Look-ups in named tables: a row name and a column name give one cell, copied from the table.

pof =
cols = lukuv, ged, sel
kalezo: [31151, 18186, 76682]
sakados: [20317, 30811, 75120]
supavov: [7119, 76155, 30305]
veg: [18159, 33039, 76340]

lukuv of veg = 18159
lukuv of kalezo = 31151
sel of kalezo = 76682
ged of sakados = 30811
lukuv of sakados = 20317
ged of veg = 33039
ged of supavov = 76155
lukuv of supavov = 7119
sel of supavov = 30305
sel of veg = 76340
ged of kalezo = 18186
sel of sakados = 75120
Which row has the largest ged? supavov

Table bamezup
fields: rutas, gosenap, vavupe
bet: [-0.308, 0.654, 2.041]
duvov: [-2.433, -2.066, 0.332]
rokadog: [2.635, 2.503, 3.484]
sido: [-3.824, -2.079, 1.620]
vomige: [-1.947, -0.654, -5.524]
gikade: [2.897, 1.817, 6.619]
gizogos: [3.758, 3.790, 6.213]
fenunin: [0.595, 2.078, 3.816]
vazav: [2.871, 1.513, 6.852]

What is the gosenap of vomige in bamezup?
-0.654
What is the rutas of gikade in bamezup?
2.897
What is the gosenap of fenunin in bamezup?
2.078
What is the rutas of bet in bamezup?
-0.308
What is the gosenap of bet in bamezup?
0.654
What is the gosenap of duvov in bamezup?
-2.066
What is the rutas of sido in bamezup?
-3.824
What is the vavupe of fenunin in bamezup?
3.816
What is the vavupe of duvov in bamezup?
0.332
What is the vavupe of vazav in bamezup?
6.852
What is the rutas of fenunin in bamezup?
0.595

temata =
,bivev,rafivu
rekib,39,24
lese,144,115
daluru,126,121
mipuf,67,75
mineri,74,106
gakeper,66,133
rutan,22,163
folili,165,229
tib,80,109
nuridir,88,76
pevuna,75,76

What is the rafivu of folili in temata?
229
What is the bivev of gakeper in temata?
66
What is the rafivu of nuridir in temata?
76
What is the rafivu of daluru in temata?
121
What is the rafivu of pevuna in temata?
76
What is the bivev of mineri in temata?
74
What is the rafivu of lese in temata?
115
What is the rafivu of mineri in temata?
106
What is the bivev of mipuf in temata?
67
What is the bivev of rekib in temata?
39
What is the rafivu of rekib in temata?
24
What is the bivev of folili in temata?
165
What is the rafivu of rutan in temata?
163
What is the rafivu of mipuf in temata?
75

sogim =
|  | tanuler | netufot |
|---|---|---|
| rovu | 180 | 51 |
| katire | 185 | 65 |
| neb | 182 | 84 |
| dat | 73 | 185 |
| divuz | 173 | 46 |
| nam | 120 | 5 |
| mese | 149 | 246 |
| rin | 33 | 223 |

What is the netufot of rin in sogim?
223
What is the netufot of katire in sogim?
65
What is the netufot of neb in sogim?
84
What is the netufot of mese in sogim?
246
What is the tanuler of mese in sogim?
149
What is the tanuler of dat in sogim?
73
What is the tanuler of neb in sogim?
182
What is the netufot of dat in sogim?
185
What is the netufot of divuz in sogim?
46
What is the tanuler of rovu in sogim?
180
What is the netufot of rovu in sogim?
51
What is the tanuler of rin in sogim?
33
What is the tanuler of nam in sogim?
120
What is the netufot of nam in sogim?
5
What is the tanuler of katire in sogim?
185
What is the tanuler of divuz in sogim?
173
Row with the largest netufot: mese

vogun =
|  | biv | kup | fadosob | gefede | ruzufed | sotof | guranag |
|---|---|---|---|---|---|---|---|
| tal | 118 | 113 | 150 | 133 | 128 | 86 | 115 |
| ful | 128 | 64 | 78 | 116 | 126 | 125 | 99 |
| lukaz | 141 | 130 | 200 | 134 | 126 | 120 | 128 |
| doli | 61 | 88 | 127 | 120 | 44 | 96 | 118 |

ful, ruzufed -> 126
doli, sotof -> 96
tal, guranag -> 115
ful, sotof -> 125
tal, sotof -> 86
doli, guranag -> 118
lukaz, sotof -> 120
doli, gefede -> 120
lukaz, gefede -> 134
tal, fadosob -> 150
ful, gefede -> 116
tal, biv -> 118
doli, fadosob -> 127
lukaz, fadosob -> 200
ful, guranag -> 99
lukaz, guranag -> 128
Row with the largest ruzufed: tal

kup
columns: bar, zefulof, sanudu, pini, nev, fas
ran: [145, 173, 168, 254, 210, 233]
minidus: [148, 25, 54, 66, 82, 64]
vuk: [23, 140, 83, 154, 89, 171]
reme: [186, 56, 82, 183, 158, 149]
komak: [84, 188, 193, 10, 65, 61]

What is the bar of reme in kup?
186
What is the nev of ran in kup?
210
What is the bar of ran in kup?
145
What is the fas of ran in kup?
233
What is the nev of vuk in kup?
89
What is the zefulof of reme in kup?
56
What is the zefulof of minidus in kup?
25
What is the sanudu of reme in kup?
82
What is the sanudu of vuk in kup?
83
What is the bar of minidus in kup?
148
What is the fas of reme in kup?
149
What is the pini of ran in kup?
254
What is the pini of minidus in kup?
66
What is the bar of komak in kup?
84
What is the nev of reme in kup?
158
What is the fas of komak in kup?
61
What is the bar of vuk in kup?
23
What is the zefulof of komak in kup?
188
What is the zefulof of ran in kup?
173
What is the pini of vuk in kup?
154
Row with the largest nev: ran

